These are the activations of a small neural network, seen along a few directions. Each row is one input.
In each table, some parts of the input vary, and every possible input appears once, in random order.
A made-up example of a description, with smaller parts first: line(6) and (point or line(9) or (values(2) and ring(8))).
Shared parts are said once, and a part with two or three values counts as separate values.
In the rows, zero is written as 128.

Other details of the inputs vary at random and push rows far along two fixed directions, the same in every table; ignore that.

Rows:
x1: [110 125  50 201 206 125 177 186  99 151 174 225 116]
x2: [130 177  75 170 222  42 164 108  99 131 172 211 144]
x3: [122 141 146  91 102  97 111  86 137 132 133 122 132]
x4: [132 148 152 108 136  95 104  99 136 116 114 106 124]
x5: [123 115 130 146 111 166 139 160 131 128 122 115 127]
x6: [126 158  75 154 208  45 137 124 100 147 177 209 133]
x7: [135 100 115 156 119 176 169 151 127 120 111 109 137]
x8: [128 109 132 149 127 170 135 159 130 126 117 117 123]
x9: [120 114 123 132  94 174 151 150 132 134 130 118 118]
x10: [127 138 147  92 102  95 109  88 139 135 131 124 129]
x11: [138 137 149 104 138  98  92  96 129 117 111 115 129]
x12: [122 141 144  89 102  96 113  86 139 130 133 122 128]
x13: [121 117 129 146 111 167 140 159 132 127 122 114 128]
x14: [126 111 125 134  95 171 146 150 132 139 129 120 120]
x15: [132 100 118 137 127 175 137 164 124 120 122 124 132]
x16: [124 139 147  91 102  96 110  87 136 134 132 124 131]
x17: [136 139 147 103 138  99  93  96 130 116 112 114 130]
x18: [123 112 126 134  95 172 146 149 129 138 130 120 121]
x19: [137 145 153 111 136  94  99  99 136 121 114 107 125]
x20: [132 150 151 109 121  90 104 102 136 123 119 107 129]
x21: [121 117 128 144 111 167 143 161 134 124 121 114 123]
x22: [121 114 125 134  95 174 148 149 130 137 131 119 122]
x23: [132 148 153 110 136  96 101  98 135 119 115 106 129]
x24: [141 136 148 104 138  97  92  97 132 118 110 116 127]
x25: [135  98 121 139 127 174 133 163 121 123 123 126 135]
x26: [133 100 119 139 127 175 134 162 123 123 124 124 136]
Each input here is: values(2) or (line(4) and line(6)).
Which other rows does x3 become when the line(6) part takes its other values? List them by row number. -> x13, x17, x22, x23, x26
Which other rows does x11 become when the line(4) part takes its other values? List them by row number. -> x1, x17, x24
A walk changes only the line(4) part. It starts at x9 and steps to x22. List the rest of the walk in order. -> x18, x14

Rows:
x27: [107 151 100 140 134  91 147 125 118 157 166 169 116]
x28: [131  96 128 158 122 196 145 178 128 118 115 112 141]
x29: [131 104 123 153 122 201 150 175 126 114 113 112 123]
x30: [144 155 177  70 117  88  84  60 139  97  95  69 136]
x31: [135  99 126 164 122 191 143 183 127 123 111 104 132]
x32: [129 137  96 136 178  78 128 114 110 144 156 189 127]
x33: [124 154 102 160 178  75 147 119 119 137 143 163 122]
x34: [148 145 174  74 106  83  93  52 144 105  93  79 141]
x35: [131 152  91 139 174  83 148 113 108 133 156 171 132]
x36: [119 153 103 155 178  77 148 113 120 133 147 172 131]
x37: [142 144 177  66 120  82  66  71 140 100  98  79 139]
x38: [113 102 126 141  82 195 156 172 138 142 134 125 118]
x39: [129  93 123 148 122 197 131 185 129 118 114 119 126]
x40: [139  90 122 151 114 195 150 173 123 122 117 116 144]
x41: [131  92 120 151 123 193 134 185 127 124 112 111 122]
x42: [112 145  93 131 128  91 151 116 118 157 173 179 125]
x43: [119  93 118 135  74 195 162 163 135 145 139 128 123]
x44: [111  98 124 140  81 196 158 167 139 143 135 126 122]
x45: [106 153 102 138 134  94 145 126 121 153 168 175 120]
x46: [121 142 104 143 184  81 122 119 115 140 153 184 125]
x47: [145 144 182  73 121  89  61  70 143 108  95  89 127]
x48: [133  98 192  79  24 200 106 122 160 118  83  34 119]
x49: [146 144 179  75 121  85  63  69 142 114  92  79 122]
x50: [133 102 120 156 122 197 152 174 125 121 111 104 119]
x51: [104 148 101 135 132  94 147 121 121 154 169 175 124]
x52: [143 154 183  83 114  84  85  64 148 100  88  75 134]
x53: [128 157 107 156 182  78 131 133 113 130 151 167 138]
x54: [129 141  92 134 176  76 130 123 108 135 157 179 134]
What is each input in this table made of? -> line(4) and (values(2) or line(5))
Changing only the line(4) part turns x29 into x50. The same change can be made to x45. Which row results? -> x27
Which other rows agree with x46 in the line(4) part? List them by row number. -> x28, x30, x36, x37, x44, x51
Which other rows does x45 become when the values(2) part takes its other values? List them by row number. -> x38
